A small network was shown many inputs. Here are its activations along a few directions, one row for each input.
Each table varies a few parts of the input and shows all the possible inputs, shuffled.
A made-up example of a description, with smaller parts first: ring(5) and (point or (values(2) and line(4)) or line(11)).
Shared parts are said once, and a part with two or three values counts as separate values.
In the rows, 128 means zero.

Other details of the inputs vary at random and push rows far along three fixed directions, the same in every table; ignore that.

Rows:
R1: [144  82  73 181  84 167 161 114 136 111 149 141 133 105]
R2: [135  62  73 124  94 128 128  88 103 125 146 140 180 114]
R3: [110 184 207 128 180 117 192  94  51 189  87  99 124 165]
R4: [143 136 166 121 195 123 108  86 115  94 118 130 142  92]
R5: [116 170 114  87 104  80  76 221 195  81 190 138  86 160]
R6: [163 134 143 113 200 108 102  96 185  90 129 136 117  40]
R7: [105 165 108 107  74  92 132 153 113 152 149 110 122 167]
R8: [148  82  70 163  82 139 102 124 133 166 133 133 112 104]
R9: [151  53  78 147  92 147 126 114 109 122 143 141 138 120]
R10: [166  57  55 142  98 121 101 117 164 116 162 151  98  62]
R11: [128 135 202 144 197 141 139 124  82 129  84 124 122 144]
R12: [139  96 184 130 214 124 114 125 118 100 123 141 138 110]
R13: [148  63  72 149  92 133 149 111 138 142 133 136 106 113]
R14: [114  66  92 156  62 172 159 125  72 185 103 126 160 174]
R15: [159 144 145 119 193 117  90  95 196 100 120 146 119  43]
R16: [103 178 113  57 101 102  78 196 185  41 178 134 137 149]
R17: [ 71 228 156  79  62  99 139 215 123 148 141  82 131 229]
R18: [ 97 174 141  84  90 113 130 209 189 101 155 130  98 203]
R19: [ 95  97  89 145  49 161 170  95  49 193  96 113 180 179]
R20: [136 145 170 150 187 142 104 124 150 141  96 142  99  97]
R21: [107 193 212 159 178 157 213  91  67 149  87  94 151 164]
R22: [139 171 155 131 185 134 103 100 144 143  94 129 125  83]
Each input here is: values(2) and (point or line(4) or ring(6)).
Q: Changing only the values(2) part turns R6 into R13. The same change can be made to R17. Which row results?
A: R8
Q: Change only the values(2) part in R14. List by row number the other rows that result.
A: R19

Rows:
R23: [117 118 107 142  82 153 146 142 115 122 131 124 147 160]
R24: [137  92 164 167 164 161 148  95  70 178  74 133 139 130]
R25: [182  74  64 155 137 138  63  97 210 100 144 157 100  10]
R26: [133 114 168 177 164 166 177  74  72 161  84 121 149 122]
R27: [132 123 170 163 165 157 193  64  68 161  82 118 146 123]
R28: [126 216 194  80 214  91  82 175 232  55 141 136  81  98]
R29: [164  95 165 141 233 126  82  92 132 113 109 149 117  50]
R30: [105 175 121 102  85 104 101 209 156 114 161 118 101 177]
R31: [152  66  72 164  92 150 138  84  95 138 140 130 148  94]
R32: [121 117 108 140  86 138 136 140  97 125 143 122 143 155]
R33: [177  41  67 140 148 141  58 100 196  86 143 169 125  21]
R34: [128 189 192 116 191 100 135 130 132 141 117 115  96 125]
R35: [115 101 106 120  87 132 149 139 124 139 130 133 140 166]
R36: [121 135  99 127  76 114 145 138 120 157 141 115 111 150]
R37: [133 101 104 105 125 110 100 144 152 103 156 145 126 116]
R38: [122  95 106 128  84 131 122 154  98 145 136 129 136 165]
R39: [125 178 180 125 183 121 127 133 160 124 112 128  98 112]
R40: [152  69  67 154  88 140 153  71  95 140 140 129 148  95]
R41: [128 172 184 142 181 133 114 144 147 135 104 128 100 122]
R42: [107 165  87  89  64  95  95 211 184  99 184 121 101 169]
R43: [119 102 104 114  86 130 156 134 120 141 127 130 138 166]
R44: [105 145  84 104  62 130 124 115 121 149 120 114 169 147]
R45: [110 199 180  95 185 103 104 109 105 135 101 110 153 124]
R46: [119 105 107 109  86 115 149 137 104 145 139 124 137 165]
R47: [ 98 177 205 138 165 142 196 119  78 145  94 107 145 186]
R48: [ 99 165 122  92  97 107 134 177 144  80 173 120 134 178]
Q: Changing only one part turns R30 into R41. The same change can be made to R32. Which row results?
A: R23
Q: Describe the family of inputs behind these rows.
A: values(2) and (point or (values(3) and line(4)))
Q: A walk changes only the line(4) part. It starts at R30 and steps to R42. List the rest of the walk in order.
A: R36, R34
Q: Change only the values(2) part in R25. List by row number the other rows that result.
A: R42

Rows:
R49: [100 147 116 104  74 120 149 157 122 151 130 116 136 190]
R50: [104 147 116 107  74 113 166 152 112 148 141 111 130 188]
R51: [104 147 135 102 118 118 123 174 144  89 154 130 137 175]
R52: [106 176 195 141 155 127 187 110  58 184  90 100 127 176]
R53: [111 178 216 117 217 119 129 142 124 106 111 124 125 143]
R54: [155  88 101 142 135 138 113 110 161 115 132 147 116  79]
R55: [120 116 120 134 108 136 151 119 101 141 127 123 149 146]
R56: [136 102  84 149  83 141 137 101 106 173 115 122 140 120]
R57: [143 111  76 124  92 127  91 152 194  88 164 144 114  99]
R58: [148 118 159 151 188 140 123  99 137 127 105 141 112  79]
R59: [136 114 104 128 120 128 110 114 144 136 124 135 127 100]
R60: [131 103 128 143 111 129 140 141 102 161 124 129 116 151]
R61: [122 157 124  96 124 102 110 157 171  93 157 130 113 129]
R62: [147 109 157 138 189 141 121  85 107 110 104 136 146  85]
R63: [126 152 129 123 134 123 103 131 143 129 127 125 123 116]
R64: [146 141 163 150 187 138 111 114 141 120 111 131 110  84]
R65: [146  98 104 136 123 127 106 126 130 134 133 137 115 102]
R66: [110 149 138  85 136 113  98 182 167  56 160 135 136 154]
R67: [124 118 120 126 111 138 145 114 105 128 126 125 155 143]
R68: [146  90  75 163  81 141 146  80  90 174 125 120 135 100]
Q: Describe the family of inputs behind these rows.
A: values(2) or ring(6) or (values(3) and line(4))
Q: Change only the values(3) part in R50. List by row number the other rows that result.
A: R49, R54
